A small network was shown many inputs. Here are its activations along a few directions, one row for each input.
Each table varies a few parts of the input and shows all the possible inputs, shuffled.
Descriptions start from the smaller parts, as in this example, which fits no table here: one of 4 places along a line, together with either a single point or one of 9 places around a ring or (one of 3 separate values, together with one of 5 places around a ring).
Shared parts are said once, and a part with two or three values counts as separate values.

Other details of the inputs shift rows strongly along two fixed directions, in all tables alike. That doesn't count.
These rows show it; all are for the same input, with only those details redrawn:
[  2 -21  -6 -11  25  20   3  14 -23  13  -2 -10  -5]
[ -1 -28  -5 -15  37  21   7  24 -31  16  -3 -15  -7]
[ 17   7  -4   9 -22   4 -21 -17  15   0   0   4   3]
[ -1 -27  -5 -15  35  17   6  21 -28  17  -3 -14  -7]
[ -4 -35   0  -8  36  -5  -2  30 -17  28  -7 -26  -7]
[ 15   5  -6   9 -21   5 -20 -18  12   0   1   4   3]
[ 15   4  -7   1 -13  21 -12 -17  -1  -2   1   7   0]
[ 22  13  -8   5 -26  20 -18 -29   9  -7   2  14   3]

Rows:
x1: [-35 -12  15  16 -17 -85 -16  -8  39  19  -8 -14   4]
x2: [  4  15 -12  -9   7  34   7   1 -14  -5   7   5  -1]
x3: [  3 -14   9  -9  21   7  26  24 -25  -1   0   0   0]
x4: [ -7   5  21  24 -25 -59 -24  15  47 -13   3 -12   2]
x5: [ 18  31 -16   1 -26  40  -1 -23  -7 -23  13  26  -5]
x6: [ -4  23  14  13 -32 -28 -18   0  43 -20   5  -3   9]
x7: [  9  12   5  -6   1  28  18   4 -21 -15   3  21 -12]
x8: [-17 -16   7 -15  32   9  28  31 -33 -13   1 -15 -11]
x9: [ -2  -3  18  24 -24 -47 -13   8  33 -12   5 -13  10]
x10: [ 18   9  12  19 -22  -4   4  -9   7 -11   2  15   3]
x11: [  5  -5  10  34 -13 -68 -29  18  42  19  -3 -31   5]
x12: [  7  23  -2  -5 -31  32  12 -25  -5 -47  14  25   7]
x13: [  3  13   8  -8   2  34  19   3 -19 -11   2  19  -5]
x14: [ -3 -27  -7 -22  37  17   9  23 -30  15  -4 -17  -4]
x15: [-46 -28  -2  -9  30 -32  24  13 -12  10  -8  -3  -2]
x16: [  0  12   3   2 -13  11   6  -9  -7 -35   9  10   4]
x17: [ -3 -10  11 -19  43   9  27  29 -22   4  -3  -8  -5]
x18: [ -5   3  18  20 -22 -60 -18   7  51 -12   2 -19  17]
x19: [  9   3  19  21  -9 -26  -3   6   9  -3  -5   1   4]
x20: [  0  -4  -1   3  -1 -13 -24  11  13  12  -5  -9  -7]
x21: [  2  -2  -6 -18  23  19  -3   5  -4   7  -4  -9  -2]
x22: [ 10  27 -13 -12 -20  55  -9 -29  -4 -13   3  25  -3]
x23: [-26 -28  16 -15  52 -33  15  50  -4   4   2 -38   0]
x24: [ 12   7  -2  17 -15 -27 -15  -4  29   2   5 -11  13]
x25: [-21 -10 -12  12   0 -37  -1 -15  13  24  -8   2   4]
x26: [ 14   8  -3   8 -15   3 -23 -13   9   1  -4   1   3]
x27: [ 11  -8   5  22 -12 -46 -17  11  29  13   2 -18  12]
x28: [  2  -7  -7  -8  15  17   0   8 -15   7  -5  -8  -9]
x29: [ -7  20 -28 -11 -26  52  10 -62 -14  -8  -6  46  -4]
x30: [-20  -6  -4  -5   8  -1  27 -13 -15  11 -11  24  -3]
x31: [ 8 18 11  2 -5  3  5  7  7 -5 -3 10  1]
x32: [-12  10   3   3 -23 -20   6 -34   7  15  -6  23  -3]
x33: [  0   6 -10 -20  16  42   0   4 -14   4  -4   1  -6]
x34: [ -8 -29  -4 -19  44  -1   3  29 -14  22  -7 -29  -1]
x35: [-12  15 -21 -13 -23  22  -6 -57  -6  10  -4  26  -8]
x36: [ 18  21 -10  13 -23  16  -7 -19   1 -15   9  11   7]
x37: [-28 -21  12 -15  36  -7  16  43 -16  -2   3 -21  -4]
x38: [ -3 -22  14  -7  33 -13  23  33 -12   9  -4 -16   1]
x39: [  3   3  -9 -11  22  14   8   9 -10  -1   7  -9   2]
x40: [  7  -9 -10 -14  13  39   6  -3 -27   2   2   4  -5]
x41: [ 18  29   4   8 -28  26  11 -20  -6 -26   1  28  -5]
x42: [-14  -2  -2  21 -27 -63 -21 -30  34  32  -4  -5   5]
x43: [  7  21  -7   1 -16  23  -5 -10   4  -7   6  11   2]
x44: [ 19  14  -9  13 -23  15  -3 -20   1 -11  11  12   6]
Question: What do these inputs look like to the network?
Answer: one of 4 places along a line, together with either one of 2 separate values or one of 9 places around a ring
Question: Which other rows does x15 become when the choice among 2 separate values takes its other values? List them by row number.
Answer: x1
Question: Which other rows does x30 become when the choice among 2 separate values takes its other values? List them by row number.
Answer: x32
Question: A walk changes only the place on the line of 4. It starts at x18 and steps to x38. List the rest of the walk in order.
Answer: x24, x34
Question: List by row number the other rows that have the place on the line of 4 in common with x27.
Answer: x2, x5, x11, x24, x25, x36, x39, x42, x43, x44

Rows:
x45: [ 14   0   3   8  -1  -6  -9  -7   9  21 -10   1   2]
x46: [-42 -60  14 -20  79 -37  22  67 -38  55 -15 -39 -17]
x47: [-2 10 -2  5 -2 -9 -2 -5 16 17 -8  9 -1]
x48: [  8   7  -4  13 -11  -8 -10   2  11 -12   9  -9   7]
x49: [-15   1  -5   0 -14 -13 -17 -15  11   9  -1  -1  -2]
x50: [  1  12  -4 -30  12  62   6   5 -21 -27   6   6 -10]
x51: [ -9   6 -13   0   0  -9 -12  -7  18  13  -3  -3   2]
x52: [ -6   1  11   6  -9 -17   9  -3  12  -6  -3   6   7]
x53: [ 12  -6  -5   8 -13  -8 -17  -7  10   6   4 -10   3]
x54: [  6  10  21   0  -4  -2 -12  20  17  -6  -7  -4  -5]
x55: [-12   3 -15 -25   7  47  26 -16 -30 -27   8  15   2]
x56: [ 11  11  -7  -7  11  46  28   4 -39 -20  10  15  -5]
x57: [ 17  -1   8  19 -12  -7  -4   5   5  -3   1   5   4]
x58: [ 16  -1  -9 -14  10  51  22  -5 -42  -3   4  16 -10]
x59: [-12  -7  -2   5 -11 -20  -5 -14   5  -6  -2   1  -2]
x60: [ -4  12   1   1  -5 -18  -2  -2  18 -11  10  -8   9]
x61: [ 12  -5  -3  13 -14  -5 -15   0   9  -8   6  -5   8]
x62: [ 10   0  -9   4  -8  -4 -21 -16  15  13  -5  -7   6]
x63: [  4  17  10   6  -9 -18   7   0  15  -8   5   5   7]
x64: [ -9 -10  10   9  -4 -23   7  -4  -1   2  -9   7  -5]
Question: What do these inputs look like to the network?
Answer: one of 2 separate values, together with either a single point or one of 9 places around a ring
Question: The inputs of x59 and x64 match in every part but the choice among 2 separate values. If x55 is changed in the same way as x59 into x64, which row does it become?
Answer: x52
